Each row below holds a small network's activations on one input, seen along a few directions.
Each table varies a few parts of the input and shows all the possible inputs, shuffled.
A made-up example of a description, with smaller parts first: ring(8) and (point or ring(11) or (values(3) and line(4))).
Shared parts are said once, and a part with two or three values counts as separate values.
In the rows, zero is written as 128.

Other details of the inputs vary at random and push rows far along two fixed directions, the same in every table; ignore that.

Rows:
x1: [122 128 136 138 133 103 141 121 126 118 129 122 127 130 116]
x2: [153 122  94 125 143 113 133 131 131 133 109 142 122 119 116]
x3: [157 123  81 124 144 115 133 124 132 136 109 141 117 121 115]
x4: [110 138 135 120  99 167 107 143 137 162 142 115 130 139 152]
x5: [103 128 165 139 123 120 133 130 129 115 140 115 137 132 129]
x6: [112 131 162 130 121 133 128 129 120 117 138 125 132 130 134]
x7: [105 131 171 134 120 126 129 131 120 111 140 119 136 130 131]
x8: [155 120  83 118 135 134 127 117 125 146 122 143 112 125 127]
x9: [113 128 135 126 116 175 107 148 132 145 136 131 129 129 152]
x10: [127 126 127 130 126 128 129 121 124 128 134 126 125 127 127]
x11: [ 91 140 179 133 105 127 129 133 136 123 147  97 146 140 138]
x12: [130 127 130 112 112 182 105 139 123 146 136 144 125 129 156]
x13: [142 124 105 130 138 106 138 117 125 128 123 129 121 126 115]
x14: [127 127 125 133 131 126 130 121 127 124 132 123 126 129 125]
x15: [158 123  89 123 145 113 135 124 135 128 109 140 123 120 116]
x16: [137 124 110 115 120 161 112 132 121 148 131 142 119 126 143]
x17: [138 127 125 119 129 142 122 130 124 128 122 140 126 125 132]
x18: [129 126 114 135 132 123 131 126 129 133 128 126 124 129 123]
x19: [136 125 108 122 127 154 119 122 127 142 132 135 118 128 139]
x20: [114 125 144 126 118 157 113 141 123 134 136 130 130 128 143]
x21: [135 125 109 125 130 140 121 132 128 137 125 134 124 125 131]
x22: [107 129 158 131 116 148 122 126 123 125 146 121 130 133 141]
x23: [112 130 148 122 113 178 107 139 126 134 139 132 131 132 153]
x24: [134 130 131 119 123 145 123 126 120 129 129 140 125 128 136]
x25: [109 132 155 129 117 155 117 138 127 122 137 125 136 131 142]
x26: [121 128 135 139 132 103 139 124 126 120 129 121 129 129 115]
x27: [125 127 134 129 129 131 127 135 126 127 125 132 127 126 128]
x28: [129 126 116 136 134 119 132 129 134 131 125 126 127 128 122]
x29: [150 126  99 126 141 114 138 112 129 126 118 136 120 127 117]
x30: [113 141 168 144 133  45 166 116 137  91 123  97 152 136  94]
x31: [158 123  77 125 145 112 134 126 131 137 108 140 118 120 113]
x32: [142 123  98 120 128 156 116 127 133 147 128 138 119 125 140]
x33: [109 131 169 131 122 138 123 140 127 113 133 126 140 128 137]
x34: [140 126 114 126 136 114 135 124 124 128 120 136 121 125 119]
x35: [115 141 155 142 132  54 157 114 136 102 125  95 145 133  98]
x36: [117 127 148 122 119 160 113 143 128 131 134 132 131 126 146]
x37: [109 128 161 126 117 158 116 138 123 124 139 128 132 129 144]
x38: [138 125 108 124 133 137 124 128 129 134 123 135 122 125 129]
x39: [128 130 135 127 130 133 126 133 132 119 123 131 134 127 130]
x40: [109 129 167 130 121 133 126 135 125 116 138 123 136 129 136]
x41: [118 139 126 127 113 129 121 133 135 150 132 112 130 135 131]
x42: [161 124  91 116 140 123 129 124 125 131 109 147 121 119 119]
x43: [129 140 134 132 129  75 149 115 134 116 121 109 140 132 107]
x44: [111 130 155 133 125 135 126 132 128 116 135 122 134 130 133]
x45: [117 130 150 132 124 130 131 120 123 118 137 124 130 132 130]
x46: [120 138 149 145 138  36 167 115 139  98 121  95 145 134  88]
x47: [136 124 117 117 124 157 114 135 124 139 127 141 124 122 139]
x48: [134 124 110 122 129 154 115 137 132 142 125 137 124 125 140]
x49: [121 133 154 132 128 114 135 125 120 110 129 126 134 129 122]
x50: [136 126 126 131 135 107 138 119 129 117 124 128 130 127 119]
x51: [149 125  99 126 142 111 135 123 130 124 114 134 123 121 115]
x52: [151 122 102 123 142 114 133 124 127 128 113 140 121 121 117]
x53: [126 124 115 128 125 150 118 128 127 141 135 128 123 130 138]
x54: [151 122  92 132 147  96 142 117 134 126 114 131 123 125 109]
x55: [106 128 160 138 125 126 127 140 125 118 133 121 136 129 127]
x56: [150 123 101 121 137 120 130 126 128 134 117 141 121 122 124]
x57: [133 124 127 128 135 122 128 134 129 125 121 133 129 124 124]
x58: [137 123 102 122 127 156 117 124 127 148 131 136 117 129 140]
x59: [ 99 142 166 140 116  92 138 127 133 118 139  94 143 137 119]
x60: [126 124 119 126 122 150 118 134 130 145 132 133 123 128 140]
x61: [129 127 123 121 119 159 116 125 122 139 137 134 123 130 141]
x62: [147 125 108 129 143  95 142 125 129 122 113 136 124 123 110]
x63: [130 127 121 125 126 135 124 132 123 136 128 135 123 127 129]
x64: [105 133 159 135 118 148 123 128 125 120 143 118 134 135 139]
x65: [111 132 163 143 132 102 142 123 132 101 132 115 141 132 120]
x66: [146 125 108 122 136 118 133 121 124 129 120 138 120 125 122]
x67: [157 122  75 124 141 127 131 119 130 146 116 140 112 124 122]
x68: [110 127 152 130 117 146 121 131 128 127 143 122 132 130 141]
Description of these inputs: line(4) and (values(2) or (values(3) and ring(5))).
- The inputs of x27 and x17 match in every part but the line(4) part. If x1 is changed in the same way as x27 into x17, which row does it become? => x45
- The inputs of x40 and x62 match in every part but the line(4) part. If x36 is changed in the same way as x40 into x62, which row does it become? => x2
- Change only the values(2) part in x11. List by row number the other rows that result. => x35
- Change only the ring(5) part in x50. List by row number the other rows that result. => x12, x33, x39, x65
- Change only the ring(5) part in x56. List by row number the other rows that result. => x5, x48, x54, x57
- Change only the values(3) part in x54. List by row number the other rows that result. => x53, x58
- Change only the line(4) part in x19. List by row number the other rows that result. => x29, x58, x67
